Each row has a name. After each piece below comes the name of the row it's from, unless a question asks for something else. Each question is about the rows just above it. Places in a row count from 0.

[121 176 130 109] -> E
[132 111 113 144] -> K
[127  65 137 105] -> W
[132 170 127 153] -> J
[136  60 128 146] -> V
[124 197 109 133] -> F
[124 176 150 119] -> G
[130  61 102 129] -> A
The row named G: => [124 176 150 119]
key -> tag
[60] -> j985
[130] -> j313
[61] -> j54
The tag of A, keyed by place 1: => j54
The row named F: => [124 197 109 133]
which: [127  65 137 105] => W
The row named J: => [132 170 127 153]
The row named V: => [136  60 128 146]
The row named E: => [121 176 130 109]

[ 52 101 102  87 131 107 139 145 145 159] = P
[122 136 109 148 149 170 119 137 138  63] = D
[158  88 180 168 177 142 178 175 138  92] = Q
[ 53 140  97  69 155  70 167  77  83  79] = M
The row named M: => [ 53 140  97  69 155  70 167  77  83  79]
The row named Q: => [158  88 180 168 177 142 178 175 138  92]
key -> tag
[88] -> j436
[79] -> j907
[175] -> j406
[92] -> j534
Look up the entry of Q at place 9 in the table: => j534
The row named D: => [122 136 109 148 149 170 119 137 138  63]

[153 145 144  93  89 122 194 136 113 139 184 120 118  63  97 100 108 111
 181 112 131 144 141 147  94  57 165  71 138 184 118 118  94  88  95 112] : T
[124 128 109 131 129 130 137 134 122 127 138 130 126 146 123 131 108 131
 128 131 127 133 108 125 128 131 131 129 126 128 132 132 128 127 131 119] : L
[125 131 131 137 137 132 128 129 128 129 127 108 133 109 130 134 126 127
 130 146 131 128 128 131 124 126 127 132 123 131 128 131 108 131 122 119] : X
Table of tags by key:
[131] -> j693
[130] -> j38
[109] -> j856
[121] -> j846
[122] -> j527
The tag of L, keyed by place 34: => j693
Which row holds these entries in another order? [108 108 109 119 122 123 124 125 126 126 127 127 127 128 128 128 128 128
 129 129 130 130 131 131 131 131 131 131 131 132 132 133 134 137 138 146] => L
which: [153 145 144  93  89 122 194 136 113 139 184 120 118  63  97 100 108 111
 181 112 131 144 141 147  94  57 165  71 138 184 118 118  94  88  95 112] => T
The row named L: => [124 128 109 131 129 130 137 134 122 127 138 130 126 146 123 131 108 131
 128 131 127 133 108 125 128 131 131 129 126 128 132 132 128 127 131 119]
The row named T: => [153 145 144  93  89 122 194 136 113 139 184 120 118  63  97 100 108 111
 181 112 131 144 141 147  94  57 165  71 138 184 118 118  94  88  95 112]

[ 69 169 146 122 138 123] : U
[ 53 155 130 132 127 149] : R
[131 163 130  58 133 149] : N
[ 58 163 130 134 131 149] : C
Which row holds these entries in another order? [ 69 122 169 138 146 123] => U
Put [149  58 163 130 134 131] back in order: which row is it? => C
Table of tags by key:
[57] -> j890
[131] -> j677
[130] -> j502
[138] -> j869
[58] -> j738
Look up the entry of C at place 4 in the table: => j677
The row named R: => [ 53 155 130 132 127 149]

[206 127  75 135 117 175 147 155 142  75 142  76 144  76  76 142 206 135
 206 141 206 207 206 205 179 137 207  75  75  76 155 140  75 207 119 203
  76  76] = Fepen
[170 128 112 145 135 154 137 143 150 112 150 112 151 113 113 150 170 131
 170 134 170 170 170 169 156 131 170 112 112 113 142 149 112 170 136 169
 113 113] = meli
[116 149 167 141 150 130 145 140 137 167 137 166 136 166 166 137 116 148
 116 148 116 116 116 116 128 148 116 167 167 167 140 139 167 116 150 117
 166 167] = vanet
[105 160 178 132 146 131 155 147 126 178 126 177 125 177 177 126 106 159
 105 159 105 105 105 105 128 158 105 178 178 177 148 128 177 105 146 106
 177 177] = kivez
[149 135 134 144 141 144 140 142 145 134 145 133 145 134 134 145 149 137
 149 139 148 149 149 149 145 137 149 134 134 134 141 145 134 149 142 149
 133 134] = sose
[155 187 126  82  94 183 204 198  80 126  80 127  82 126 126  80 156 197
 155 204 156 155 155 154 180 198 156 126 126 126 199  81 126 156  94 152
 128 126] = nam
[113 168 169 122 137 140 166 157 116 169 115 169 115 169 169 116 114 168
 113 169 113 113 113 113 136 168 113 169 169 169 157 118 169 113 137 113
 169 169] = kom
key -> tag
[134] -> j180
[155] -> j665
[149] -> j512
[113] -> j103
[150] -> j130
[116] -> j672
[148] -> j769
The tag of sose, keyed by place 21: => j512
The row named sose: => [149 135 134 144 141 144 140 142 145 134 145 133 145 134 134 145 149 137
 149 139 148 149 149 149 145 137 149 134 134 134 141 145 134 149 142 149
 133 134]
[206 127  75 135 117 175 147 155 142  75 142  76 144  76  76 142 206 135
 206 141 206 207 206 205 179 137 207  75  75  76 155 140  75 207 119 203
  76  76] is in which row? => Fepen

[152 152 151 164]  H
[147 147 148 142]  S
[186 185 186 148]  Y
The row named S: => [147 147 148 142]
Table of tags by key:
[146] -> j881
[187] -> j566
[147] -> j996
[185] -> j321
[186] -> j969
Look up the entry of Y at place 0 in the table: => j969

